Read these off the grid that follows.
1) Report the smallest entry in the first column.
2) Report the entry in the top-left corner.
3) Report the entry directly above 10.5.
4) Report the second largest entry.
5) Report the smallest entry in the last row.
6) Report the bottom-left entry.
7) Report the 3rd smallest entry.
8) Report the fourth entry from the end, reading row by row.
[[ -0.7   6.0  15.3 -15.9 -13.7  27.1  10.8   2.9]
 [-11.5  25.8   3.5 -13.9 -17.9  21.1  13.5 -21.8]
 [-12.4  27.0   1.9 -13.5 -18.7  20.1  13.0 -23.7]
 [ 38.1 -54.4   2.8  14.6  33.2  -9.7  -8.3  32.0]
 [-38.8  52.0 -11.0  -4.6 -29.3 -10.7   6.4 -44.1]
 [ 38.2 -59.0   2.3  17.5  36.8 -15.6  -8.3  30.7]
 [-27.0  42.0 -11.3  -9.4 -24.9   1.8   7.6 -40.9]
 [ -2.6  10.5  14.7 -15.9 -14.3  27.6  13.0  -2.1]
 [ 38.1 -52.9   2.8  13.6  32.4  -8.2  -8.4  32.6]
 [  3.7  -4.4  10.2 -14.7 -10.4  21.4   1.5  12.5]
 [  1.3   1.0  14.1 -15.6 -12.5  25.1   7.0   7.5]
 [-33.4  47.2 -12.6  -7.2 -27.4  -5.5   6.3 -43.9]
 [-17.0  32.2  -3.4 -12.4 -20.6  14.6  11.4 -30.8]
 [  7.7 -10.9   3.5 -12.6  -5.3  16.4  -6.2  18.6]
 [ -2.9  11.1  14.6 -15.8 -14.6  27.5  13.2  -2.9]
 [ 37.2 -66.8   0.0  21.9  55.6 -29.9 -10.7  44.0]]
1) -38.8
2) -0.7
3) 42.0
4) 52.0
5) -66.8
6) 37.2
7) -54.4
8) 55.6
